A small network was trained on invented records. Each row is its activation on one of them, seen along a few directions.
Here are examples, each followed by its value of one field, Dal.
The largest differences between rows may come from other fields.
Random noise pushes rows far along 7 fixed directions. That doesn't count. These rows show it; they differ only by the noise:
[ -86   46  -89  -10 -205    7 -153  191  604 -410  232  -22  -35  244
   59   16   10   84   56  145  -93   75  123]
[  53   57 -221  362  -45   36  -19  118    3 -130   68  368 -279  161
   17   88  203  -39 -314 -122  152   80  -33]
[  90  224 -191  213  113 -147   19  201  239 -230  313   95 -125  484
  -19 -155  266  164 -182  -42  -17  -45  159]
[-510  308   28 -254   89  263  112   19 -169 -672  139 -164  314  -82
 -197 -194 -100 -130  129  186 -546  -33  113]
[ 174   59 -180  159  243 -298  145   41 -134  117  111  -18  -22  270
 -141  -61   63   19 -196 -160    0 -130   43]
[-102  218  110  241 -226  122  -66  -90  667 -389  627  126   90  301
  116 -275  -84  286   81  424  388  145  124]
[ 158  -19 -187   16  258 -316   88  279 -123   51  -56 -149  -91  250
  -61  106  184 -113 -153 -309 -328 -164  117]
[ -68 -206  158  587  -20   41  290  -57 -418  497  265  -29  276 -165
   53  127 -414 -414  -99  -27  270  -26  -35]
[ -66 -122   53  198 -218   79  -74  201  316 -122  161   13  -39   30
  197  194  -57 -155   16   35   11   93   78]

[-291   97 -238  244 -187   75   27  341   91 -200  201  -85  132  178
 -145  -11  -38 -120  -83  -34 -396  -24   95] -> w4
[ 202  -26  373 -134  371 -364  247  254 -182  399  147 -575  259  264
   84  -72   56  -75  209 -224 -387 -323  248] -> w14
[ 189   17  186 -297  -24 -190 -107 -142  396  -20  -29 -230   39  130
  120  -22   51  418  185  100  185  -12   81] -> w3
[-141  -44    9  413 -271  205   -7  249  293   78  324   46   90  199
  139   14 -145  -66    7  129  169   54  181] -> w11
[-183  -91 -384  -56 -256   30 -105  -52   41   55 -180 -187  112  -42
 -360  -68 -189  103  -29   48 -325 -102    4] -> w7
[-123  -82  324   99 -175  235  -71  328   84  -24   64 -349   26  -46
  359   14  242   67  239  -12 -338  -72  363] -> w7
[ -39  -55 -343  113 -259   98  -48   20  -22  -98 -158  216  -80  -96
 -178  178 -152 -110 -124  -32  -16   49 -151] -> w5
[ -78 -150 -276 -279  101 -198   30  -57 -178  -77 -312  -17   54 -157
 -326  249 -275 -266 -106 -120 -294  -52 -220] -> w10
[ 179   -8  166 -142  116 -206   68 -701 -222  423  -46 -178  225 -291
 -220 -344 -316  355  136  198  389  -88  -96] -> w7
[ -38  -87  237  193 -339  125  -52   40  730   21  428  -18  211  149
  318  -67 -264   49  279  390  353  144   97] -> w11
[  16  -94  337  -53   41   54   18  299  -62  104  -89 -190  -22  -97
  355  207  142 -126  192 -173 -237  -86  173] -> w3
[  22   44 -426 -189  180 -223   57   65 -157   -1 -112  -84  150  232
 -354  -28 -172  -88 -193 -175 -338  -86 -141] -> w12
[ 153   18   60 -244  261  -83  -22  -34 -277  -34 -458  117 -224 -257
   69  115  233  -58  -39 -240 -154   70  -49] -> w6
[ 130  207   24    1  203 -231  156 -329  -79  181  182 -171  143  212
 -210 -352  -26  366   49   74  251 -209   86] -> w3
[ -78  123 -126 -190  126 -276   74  -95  159   69  177 -253  318  256
 -377 -198 -334   72  122  179 -176 -185  -23] -> w16
[ 105   67 -217  -95  157 -113   52   48 -210 -152 -228   33 -150    9
 -118   96  234   28  -82 -175 -225  -58  -20] -> w5
[ 116   40  314 -484  -20  -36  -76 -266   38 -158 -159  -73  -67 -288
   72  -37   -7  208  213  120  165   35  -44] -> w15
[ 370  140  -32  -50  356 -354   14  -90  155  -58   74  251 -237  301
   40  -32  246  177 -177  -76  256    2  -43] -> w10
[  54   -4  237 -174   90   50   37 -319 -189 -106 -154   17   16 -324
   51   52    0   69  132   24  158   24  -41] -> w5
[-222  140   99 -497  117  -75   53 -326  160 -254  121 -271  394  -52
 -295 -282 -331   65  273  321 -127  -98  -44] -> w13
[ -59  -34    4  157 -115  -22  -22  136  174  -14  109   16  -75   46
   43   26   38   23  -56  -12   18   50  -12] -> w4
[ -93   40  219  226  -97  127   10  216  360 -178  432   77   71  215
  341   95  -31 -140   54  135  121   76  153] -> w10
[ -13  171  210 -155 -115   57 -205    8  642 -352  278  -20  -88  210
  197 -172   79  234  251  341  121  118  103] -> w16
[-119   60 -229   -2  144 -126  218   37 -349  113   34 -129  209   74
 -450 -130 -235 -115  -86  -76 -243 -210  -63] -> w13
[-139 -147  544   30 -171  282   27    3 -127   96   15 -161   79 -343
  315   65  -79 -124  263   70  -56   30  121] -> w14
[-273   96 -507   12    0  218   80   19 -418 -237 -227  299  -19 -124
 -398   58  -43 -113 -228  -32 -242   14 -225] -> w1
[-156  264   78 -314  114   -4 -100  413  314 -577  233   69   -4  263
  227   88  205 -150   53   64 -304   72   81] -> w8
[ -63  198  238 -178  104   81  -57  -90  168 -339  217  240   20  -16
  175  -23  -33  -30   19  215  187  244  -77] -> w8
[-112  101 -654  -45 -273  -73 -184   -1  518 -370 -110  234  -16  226
 -423  -23 -214  137 -175  101  -87  139 -148] -> w6
[ -83  355 -286  226  -26  233  -73  222  193 -518  252  534 -315  354
  116 -148  461  205 -270   79  159  165   10] -> w1
[ 187 -270  133 -149   42 -222 -116  121  281  282  -87 -248   -4   -5
  240  307 -103 -112  157 -191  -69  -20   28] -> w2
[  45 -131  128 -187  113  -59    6    4 -277   30 -197  234  -74 -290
  192  411 -139 -428  -76  -73  133  138 -308] -> w8
[-159  -46 -139 -101 -169  109 -108  249  223 -157  -63 -169  -10   -1
   12   91   54 -107  -15  -52 -366  -67  133] -> w9
[  87   79  210  -17  183  -12  -31  106   83 -166  -17  127 -109   -2
  283   62  281  -59   -9  -76   -2   50   52] -> w6
[ 155 -307   -5   87  -94 -258  -61  334  219  412  -73 -263   10  149
   42  279 -217 -185   85  -87 -155  -42  -21] -> w16
[-281  266 -286  193  -94  460   18  -65 -340 -278   15  375    7 -100
 -268 -165  125  -61 -174   55  -96   63  -51] -> w17
[-108   62  -32  -84   -9  114  -68   67 -119 -107 -155   56  -35  -88
   44   36  184  -90  -61  -88 -227  -14  -13] -> w12
[  33   33  -19   71  112  -59   72 -337  -13  193  284   22  149   65
 -142 -147 -224  188   21  135  360   56  -61] -> w2
[ 192 -180  283  -14 -212   59 -107 -120  258  177   70   16   -2 -220
  246   68 -107   85  199  156  392   81   30] -> w17
[  23  -42  -65 -152  137 -158   44  -32  -87  202  -15 -229  201   44
 -105   16 -199 -104    2 -120 -163  -89  -29] -> w12
[-420  -38   78  362 -335  277   43  406  145  -55  363 -291  303   66
  163   31 -254 -257  115   99 -287   41  165] -> w4
[  48  -72  190 -268  -63   26 -239   69  434 -196  -46  -91 -168  -31
  265   61  190  110  189    4  -35   31   99] -> w9
[ 452   16 -243 -261  243 -539   20   17  355  204   68 -172   42  447
 -135 -163   41  299   33  -63   -4 -164   28] -> w17
[   8 -262  132 -530 -182  -12 -159 -144  114  -92 -359 -218   10 -335
  -25  166 -176  -11  261   64 -115   42 -116] -> w14
[ 357  -99   40  190  445 -388  217 -108 -479  594   40  -49   81  166
  -20   49    2   -3 -150 -318  265 -163  -54] -> w2
[  58 -122  100  279 -197  141  -97   98  301   34   49  114 -171  -33
  316  166  209  -51  -42  -42  165   55   64] -> w9
[-221  161  114  275  -18   77   86   64  221  -30  620   54  272  291
   45 -209 -182 -145   21  280  253   47   49] -> w13
[ 151  187 -420  -96 -118 -216  -39 -429  164  -32   17  126  -38  153
 -450 -241 -202  399 -113  209  399  -25 -189] -> w15
[-204  176 -511   17   93   58   39   53 -311 -195 -157  210    7   62
 -408  -63    5    1 -277  -93 -221  -21  -88] -> w1
[-140  121 -323  186 -248   -4   -8   99  311  -50  279   74  105  264
 -203  -22 -236  -33 -120  159   51  -20   11] -> w15
[  56 -240  354    1   -8   80   15  397  -95  168 -188 -291  -60  -71
  394  237  202 -310  186 -227 -325  -62  240] -> w11

Which value of Dal does each new row have?
[ 226   16  273  129  240  -25  185 -292 -548  288  -48  119   30 -222
  143  -49   32  -96 -113 -113  332   10 -116] -> w12
[ -56   40   40 -221  174 -106  133 -309  -68 -103  108   -3  233  -83
 -247 -114 -339  -79   63  191   95    7 -127] -> w10
[-260   91 -125  285 -247  187   10  327  250 -254  296 -181  202  260
  -45  -65  -85 -105   79  141 -295  -18  228] -> w5
[ -57   85  -70  -65   46  -91   53   26  122   34  164 -133  251  198
  -29  -95 -131 -110   -7   67  -73    0  -33] -> w12
[  28 -420 -570  125 -382  -77 -208  335  496   88 -305  100 -223   93
 -107  431 -105 -180 -287 -219 -202   86 -117] -> w9
[ -87   30 -153  130   38  -81   81  350  105   62  275 -504  307  360
  -74  -71  -80 -116  159  -78 -486 -225  309] -> w5
[-103 -311  104 -320 -178   -2  -83 -226   26  128 -254 -371  249 -397
 -140   43 -408   58  346  116 -147  -61  -22] -> w7
[ 276 -169  320   67    6 -183  -81   10  259  272   98   -4  -97   30
  266   80  -15   26  106   61  360   52   34] -> w16
[-167  307  380  234  109  467  -36  143 -100 -458  326  312 -152   87
  454  -77  485   60  -26   18  114  198  201] -> w2
[ 157  -18 -508  170   38 -290   25  494  168  132  -85 -116  -98  506
 -253   66  192    7 -136 -316 -447 -200  183] -> w11
[-269  -79 -101   88 -121   22   75   64  105   73  300 -237  475  114
 -174    1 -468 -103  135  156  -93  -55   19] -> w2
[-248  273   67   49  315  321  150   83 -615 -456  -60  393 -159 -143
   -1   42  303 -330 -233 -140 -267   42  -51] -> w10
[  48   96 -539  511   93 -171  190  284 -178  275  239 -135   91  546
 -317  -54  -26  -91 -280 -259 -225 -208  136] -> w5
[  -7 -104  -10 -132  -36  -39  -66  142  282  -52 -165  -97  -16   15
   81   58   49  -22   84   -4 -177   10  133] -> w11
[-174   30    6 -224 -259  200 -173 -131  320 -238  -66 -240  -12 -113
  -70 -175   30  354  226  236 -276   -9  187] -> w7
[  60  123  -29   15    9  101  -31   54   62 -131  100   80  -39  137
    9 -162  149  118   11   75    2    9   68] -> w17
[-221  -98 -407  -14  -95   53   15  199 -320   30 -281 -313  141  -38
 -423  -14  -23   -7  -55 -144 -704 -211   74] -> w7
